These are the activations of a small neural network, seen along a few directions. Each row is one input.
In each table, some parts of the input vary, and every possible input appears once, in random order.
Descriptions start from the smaller parts, as in this example, which fits no table here: one of 3 separate values, together with either a single point or one of 9 places along a line or (one of 5 places around a ring, together with one of 6 places along a line).
Shared parts are said once, and a part with two or three values counts as separate values.

Other details of the inputs vary at random and push rows far along two fixed directions, the same in every table; ignore that.

A family of inputs:
row 1: [-32.9  21.6 -52.5   1.1  36.6  29.3 -54.3 -49.0 -15.6  33.5  22.6]
row 2: [ -5.7 -47.2  24.8   3.8 -40.2 -20.4   1.5 -30.7 -19.9 -57.9  39.0]
row 3: [-26.3 -38.2  16.8   3.8 -17.7  -8.3  -8.1 -50.9  -2.3 -60.9  52.3]
row 4: [ 27.5   2.5  27.4  -7.0 -23.8   3.0  25.9  62.3  19.0 -15.2 -40.0]
row 5: [ 18.1  12.8  12.0  13.4   0.1  15.5  20.2  68.6  25.6  23.9 -24.9]
row 6: [  0.1  20.5 -34.9 -19.0  19.4   4.4  32.7  48.4  -9.0  47.2 -28.9]
row 7: [ 13.2  21.0  12.5   7.4  32.0 -24.1  31.2  48.4  19.4  23.3 -32.7]
row 8: [ -6.5  38.6 -24.9   4.6  -3.5  60.3 -36.6 -54.4  10.7  42.7  20.5]
row 9: [  8.0 -16.8  37.5 -25.2  -5.3 -16.7   1.8 -48.6   0.6 -12.6  26.6]
row 10: [-12.5 -10.5 -23.4 -11.7   2.0   9.8 -51.1 -48.5 -35.9   5.9  29.2]
row 11: [  6.5 -18.0   5.6 -33.2   6.2 -32.1  41.0  75.2   1.4 -25.3 -36.8]
row 12: [  8.5 -29.9  44.0 -13.6 -41.3  15.2 -40.6 -42.8   0.0 -44.2  40.6]
row 13: [ 16.6 -53.3  70.4 -33.5 -25.5 -39.5 -14.4 -55.1  -8.4 -76.4  27.9]
row 14: [  7.0  41.6  -9.6  17.8  15.1  27.8  15.1  63.7  33.7  36.2 -34.9]
row 15: [ 23.7  30.2  -3.8  19.3  19.3 -17.2  15.3  36.7  -2.8  49.2 -38.1]
row 16: [-25.5  16.5 -40.6  19.5  -6.3  24.5  -2.7 -56.0 -10.1  23.5  26.3]
row 17: [-22.5  29.4 -58.7  40.6   0.0  26.3 -26.7 -53.5 -18.7  25.5   1.9]
row 18: [  9.8 -64.1  77.9 -25.1 -13.3 -39.8 -13.0 -46.0  -0.5 -63.6  50.0]
row 19: [-13.7  52.1 -43.4  21.9  10.9  59.4 -58.9 -53.2  17.0  37.5   2.9]
row 20: [  9.9 -51.7  35.7 -33.2  -2.1 -39.4  39.4  74.6  -6.0 -33.8  -7.2]
row 21: [  1.6 -16.2   7.4   5.8 -15.0 -31.9  61.2  58.6  11.4 -40.1 -26.0]
row 22: [ 12.1 -14.9   0.5 -26.8  -0.7 -24.7  29.6  63.6 -14.7 -12.9 -39.5]
row 23: [-28.1  18.9 -51.6  48.9  12.8  26.4 -25.1 -44.4 -11.4  37.8  24.5]
row 24: [ 11.0  54.9 -29.2  20.4  40.3  -7.6  16.5  33.0  16.3  56.7 -55.2]
Each input here is: one of 4 separate values, together with either a single point or one of 5 places around a ring.
The inputs of row 23 and row 18 match in every part but the choice among 4 separate values. If row 21 is changed in the same way as row 23 into row 18, which row does it become?
> row 24
List by row number the other rows that have the choice among 4 separate values in common with row 19.
> row 4, row 5, row 8, row 12, row 14
List by row number the other rows that have the choice among 4 separate values in common with row 20.
> row 1, row 6, row 10, row 11, row 22

A family of inputs:
row 25: [ 18.7   6.0  -8.9   7.1   0.7 -25.8  22.2  64.2  -9.9  -0.5 -46.2]
row 26: [-11.5 -42.6  46.3 -30.0  -1.3 -22.9   0.5 -24.3  11.5 -62.5  44.7]
row 27: [ 35.4  17.5  13.6 -24.1  -7.8 -14.1  35.0  48.4  -4.5  20.5 -53.7]
row 28: [  8.6 -51.5  34.6 -22.9 -38.9 -23.4 -14.4 -16.5 -20.3 -74.3  20.1]
row 29: [  1.5   3.5 -23.1 -22.4  -9.4   2.5 -32.3 -61.5 -33.2   9.0   7.4]
row 30: [  4.5  -1.5   4.3 -18.4  -6.8   4.5  32.5  82.6  14.0  -0.3 -24.3]
row 31: [  5.8  27.8 -35.4  22.3  24.8 -14.0   3.3 -10.3 -27.1  68.9 -11.2]
row 32: [ 13.4  37.8 -14.1  22.9  24.0   0.5  -7.5 -22.8 -15.1  72.3 -10.2]
row 33: [-19.4  39.5 -35.7  20.5  33.3  21.0   8.6   5.3  15.0  42.5   2.1]
row 34: [-15.1   8.0 -36.1  23.7 -22.7  25.3 -29.3 -46.7 -18.1   9.5  17.8]
row 35: [-14.9  10.9 -35.6  33.2  -9.1  12.3 -14.3 -57.2  -8.7   9.2  25.5]
row 36: [ 11.1   5.7   7.9 -37.3  -0.1  20.7 -34.3 -48.5  -1.3  14.6  10.3]
row 37: [ -1.0   3.2   6.6  -6.3  -6.4   2.0  51.1  76.1  19.5   0.7 -12.6]
row 38: [ -1.4  46.4 -29.1  39.8  -6.8  33.8  -4.8 -10.6   3.2  43.6 -13.2]
row 39: [ 30.8   5.6  25.4   1.3  -5.5 -20.7  22.6  64.9   4.1 -10.1 -47.4]
row 40: [-24.6   0.3 -16.3  -4.7  -9.8  39.2 -31.7 -35.4   1.1   1.8  39.3]
row 41: [  2.6 -49.0  28.4 -18.1 -49.4 -15.5  -7.7 -17.1 -16.2 -65.6  21.4]
row 42: [ -1.4 -46.7  40.0  -3.9 -29.9 -38.2  21.5 -28.4  -5.4 -71.4  32.1]
row 43: [ 19.1   4.7  21.3   9.4  -4.1  -2.6  53.8  60.8  37.7   6.1 -19.7]
row 44: [  6.1 -36.2  60.5 -11.1 -19.1 -34.4 -10.8 -38.0   3.5 -61.3  17.1]
row 45: [-11.0   0.9 -13.9  19.3   4.5 -12.5 -17.7 -52.8 -10.8  -9.2  16.6]
row 46: [ -4.7   0.2   5.0   3.2 -18.8  38.9 -30.5 -36.4  13.6   2.1  26.3]
row 47: [ -5.0  14.7 -11.4   3.5  -7.6  46.6 -50.3 -41.6   9.2  18.2  16.5]
row 48: [-13.3  -1.2  -9.8 -17.4   5.0  27.1 -43.9 -23.2  -4.7  -7.6  25.6]
row 49: [-10.5  15.9 -24.3 -39.3  14.4  26.8 -38.7 -48.3 -14.1  27.4  19.3]
row 50: [ 23.9   8.5  14.7   6.0 -24.6  -0.4  29.4  64.0   7.7   1.1 -44.1]
row 51: [-10.6  36.4 -39.8   3.0  33.9  26.6 -32.4  10.3  -0.5  39.5  -9.0]
row 52: [ -4.6 -62.2  30.3 -35.7 -24.4 -15.5  -7.5  -3.9 -18.9 -74.4  25.6]
row 53: [ 26.9   5.2  20.2  -9.5  -0.4   4.1  17.9  72.1  20.9   3.2 -37.6]
row 54: [  2.1 -54.1  59.3 -47.6  -1.6 -34.8   6.2 -21.5  -9.6 -35.1  53.2]
row 55: [-17.1 -12.0 -22.8  -5.7  11.1   7.4 -38.5 -31.0 -23.2 -12.4  15.4]
row 56: [ -1.3  37.1 -19.0  23.6   2.3  39.2  -1.3   6.2  21.8  43.3  -6.1]
row 57: [ 17.6  14.3  20.5   7.1  20.0 -13.5  37.8  53.9  33.6  12.6 -31.5]
row 58: [  0.5  51.0 -27.9  41.3  25.2  12.1 -10.7 -21.1   6.5  47.0 -21.5]
row 59: [-11.0 -62.8  27.0 -32.7 -36.6  -8.4  -2.4  -8.3 -15.2 -70.0  30.1]
row 60: [ -3.0  12.8  -3.5  28.6 -14.3  18.4 -13.7 -55.5   5.5   2.5  23.0]
row 61: [ 14.5   3.6  -7.3   9.2   7.8 -34.9  22.1  52.1  -4.5   0.3 -42.8]
row 62: [-33.4   4.3 -36.5  20.2  17.3  15.7 -17.0 -60.7 -11.4   7.0  33.2]
row 63: [ -9.3 -48.7  44.5 -26.2 -23.6 -11.5  18.8 -12.3  16.1 -64.8  52.6]
row 64: [ 15.3 -40.8  60.4 -18.6 -22.1 -32.0 -17.7 -27.5  -0.6 -67.6  14.4]
row 65: [ 19.1  13.4  23.1  21.9  -3.6 -20.9  56.3  50.2  18.1  -1.3 -33.3]
row 66: [ 17.5   1.3  34.2  -3.6  15.3 -25.5  32.7  60.1  32.4   0.6 -36.1]
row 67: [  6.1  43.8 -27.8  15.4  28.6  32.7 -39.0   0.4  10.6  49.1 -20.7]
row 68: [  7.8  -3.6  14.1 -19.3  21.3 -24.3  28.0  76.4  16.5  -6.4 -28.1]
row 69: [-24.1  24.7 -63.2  25.2   6.5  38.2  -5.6   3.1 -12.1  45.5  -6.9]
row 70: [-23.0  26.5 -51.7  26.2  38.4   7.3  -1.2 -10.5  -6.0  38.1  -8.2]
row 71: [  4.5  10.3  -2.1   8.2 -12.1  24.7 -51.5 -48.1 -11.9  -4.2   8.1]
row 72: [ -1.8 -14.9  -6.0   7.6  -2.4 -18.1  67.8  65.5   8.1  -8.1 -16.9]
row 73: [ 18.8 -45.8  70.2 -34.6  -6.3 -27.9  -0.7 -31.6   1.4 -24.3  41.1]
row 74: [-12.6 -46.8  51.3 -35.9  -1.5 -30.5  -5.8 -16.4  10.1 -63.5  35.6]
row 75: [ 12.2  -6.9  -9.9 -39.2   5.5 -19.1  45.3  60.3 -16.8  11.7 -41.1]
row 76: [  3.1 -12.0  -5.5  -6.5  19.8 -31.1  33.7  69.9  -2.3  -6.0 -37.9]
row 77: [-17.3  12.9 -34.0  27.7 -18.7  20.8 -21.8 -50.8 -15.6   8.6  21.9]
row 78: [  8.6 -11.4  -0.4  -9.0  24.2 -36.7  53.2  56.9 -17.6  32.9 -20.4]
row 79: [-30.7  -2.2 -28.5   8.1  25.2  -1.1 -31.1 -49.2 -13.2   4.7  16.0]
row 80: [-22.6  21.7 -50.7  24.1   6.3  26.0  11.7  10.9  -7.9  34.5  -5.1]
row 81: [ 19.9  12.3  10.6  16.5 -26.1   3.9  39.5  61.6  10.6   8.4 -38.4]
row 82: [ -2.5  16.3  -5.9   4.8  22.4  20.2 -56.5 -48.8  11.5  17.1  11.5]
row 83: [ -1.0  39.5 -15.4  28.6  24.2  22.6   5.5  -2.3  26.5  42.6  -7.4]
row 84: [-16.3   8.0 -23.0  20.4  10.4 -10.7 -34.7 -56.7 -13.8   4.4   8.3]
The inputs of row 49 and row 36 match in every part but one. If row 74 is changed in the same way as row 49 into row 36, which row does it become?
> row 66
The inputs of row 37 and row 77 match in every part but one. If row 63 is changed in the same way as row 37 into row 77, which row does it become?
> row 35
What is each input in this table made of?
> one of 5 places around a ring, together with either one of 2 separate values or one of 10 places around a ring
Which other rows does row 75 become when the choice among 2 separate values takes its other values? List them by row number.
> row 78
Which other rows does row 62 become when the place on the ring of 5 takes its other values? List them by row number.
> row 33, row 42, row 65, row 83
List by row number the other rows that have the place on the ring of 5 in common with row 64.
> row 27, row 32, row 38, row 39, row 44, row 50, row 58, row 60, row 65, row 71, row 81
Which other rows does row 59 become when the place on the ring of 10 takes its other values? List them by row number.
> row 52, row 55, row 62, row 69, row 70, row 72, row 76, row 79, row 80
